Here are a small network's activations along a few directions, averaged over the inputs that share one value of a field.
Values that are neighbours, or in one group, have similar rows; names and order tell nothing.
In the rows, zero is written as 500.
Strong random noise was added to every row along 3 fixed directions; ignore it. To show where, here is one row again and again, with new noise each time:
[454 417 503 413 511 525 428 422 393 558 506 510 476 422 399 579]
[497 487 510 454 468 479 530 365 440 447 531 515 548 394 504 463]
[490 550 483 472 549 457 591 362 439 426 454 574 505 372 466 499]
[473 559 489 484 477 424 620 343 467 428 495 490 564 430 610 400]
[710 440 580 453 448 577 485 311 437 215 638 735 596 123 235 503]


Values of J:
j4: [456 554 454 533 408 374 489 392 474 397 559 342 614 557 566 460]
j6: [723 745 538 634 511 314 718 383 633 25 370 633 520 350 425 346]
j11: [480 470 514 461 653 677 398 620 453 698 531 599 424 588 443 681]
j13: [521 474 402 536 610 453 561 515 473 470 603 556 555 379 578 491]
j7: [390 393 556 501 427 412 357 434 476 620 556 341 459 568 559 447]
j10: [564 557 455 598 464 516 673 578 683 439 441 469 588 576 778 399]
j16: [391 739 424 600 624 474 719 687 558 665 161 597 403 729 648 566]
j2: [519 399 483 456 682 588 487 621 480 506 647 661 447 396 326 731]
j1: [449 404 551 407 375 470 336 539 414 537 537 394 510 529 454 424]
j15: [773 383 727 472 233 648 437 629 623 333 798 518 654 423 557 318]
j14: [333 672 324 554 582 414 724 483 554 578 443 462 538 700 890 383]
j9: [534 453 531 462 377 573 467 363 446 361 654 495 605 363 423 450]
j8: [712 349 617 456 441 539 219 491 386 391 528 688 460 286 57 556]
j3: [461 659 464 629 645 420 626 576 599 513 188 497 429 583 476 502]
j5: [437 616 356 625 681 586 607 620 584 608 387 639 377 601 455 640]
j12: [649 542 603 497 428 531 492 460 639 404 499 405 415 460 379 466]
J is arranged as a ring.
Q: List every value one step from j1, in the order listed.
A: j7, j8
Q: List every value one step from j5, in the order listed.
A: j11, j10
Q: List every value one step from j3, in the order listed.
A: j15, j12
Q: List every value one step from j9, in the order listed.
A: j4, j13

Values of U:
u15: [530 420 382 490 469 613 481 511 455 542 571 570 571 471 488 633]
u10: [577 255 622 427 193 442 334 411 503 471 676 266 624 557 559 300]
u5: [504 659 463 562 570 503 620 598 598 491 297 550 433 616 552 517]
u2: [495 577 504 518 448 532 579 588 588 504 408 419 484 675 643 358]
u11: [449 601 433 554 387 401 639 318 481 408 609 386 661 550 863 290]
u7: [439 629 491 512 396 309 692 387 477 394 460 433 526 499 595 330]
u14: [606 293 577 481 374 689 249 557 490 526 795 640 619 272 328 605]
u6: [648 461 591 485 410 543 449 300 395 246 703 645 634 245 361 396]
u13: [417 469 467 456 664 425 437 508 428 618 227 431 228 587 286 689]
u4: [562 448 510 406 333 553 388 345 481 320 710 450 566 378 413 404]
u16: [600 626 504 597 712 506 714 537 583 366 402 757 521 294 444 542]
u9: [325 597 451 406 586 438 460 431 390 593 438 448 453 550 548 640]
u8: [668 483 549 608 615 549 434 654 566 423 492 664 472 353 284 569]
u3: [552 410 629 474 259 474 406 476 555 594 629 225 609 692 711 228]
u1: [362 442 465 494 608 566 500 649 441 722 472 493 451 646 583 651]
u12: [654 349 598 496 522 653 386 604 627 421 650 669 500 297 255 606]
U is arranged as a ring.
Q: List every value one step from u2, in the order listed.
A: u5, u3
Q: List every value one step from u7, in the order listed.
A: u10, u4
Q: List every value one step from u16, in the order listed.
A: u1, u12
Q: List every value one step from u15, in the order listed.
A: u11, u14
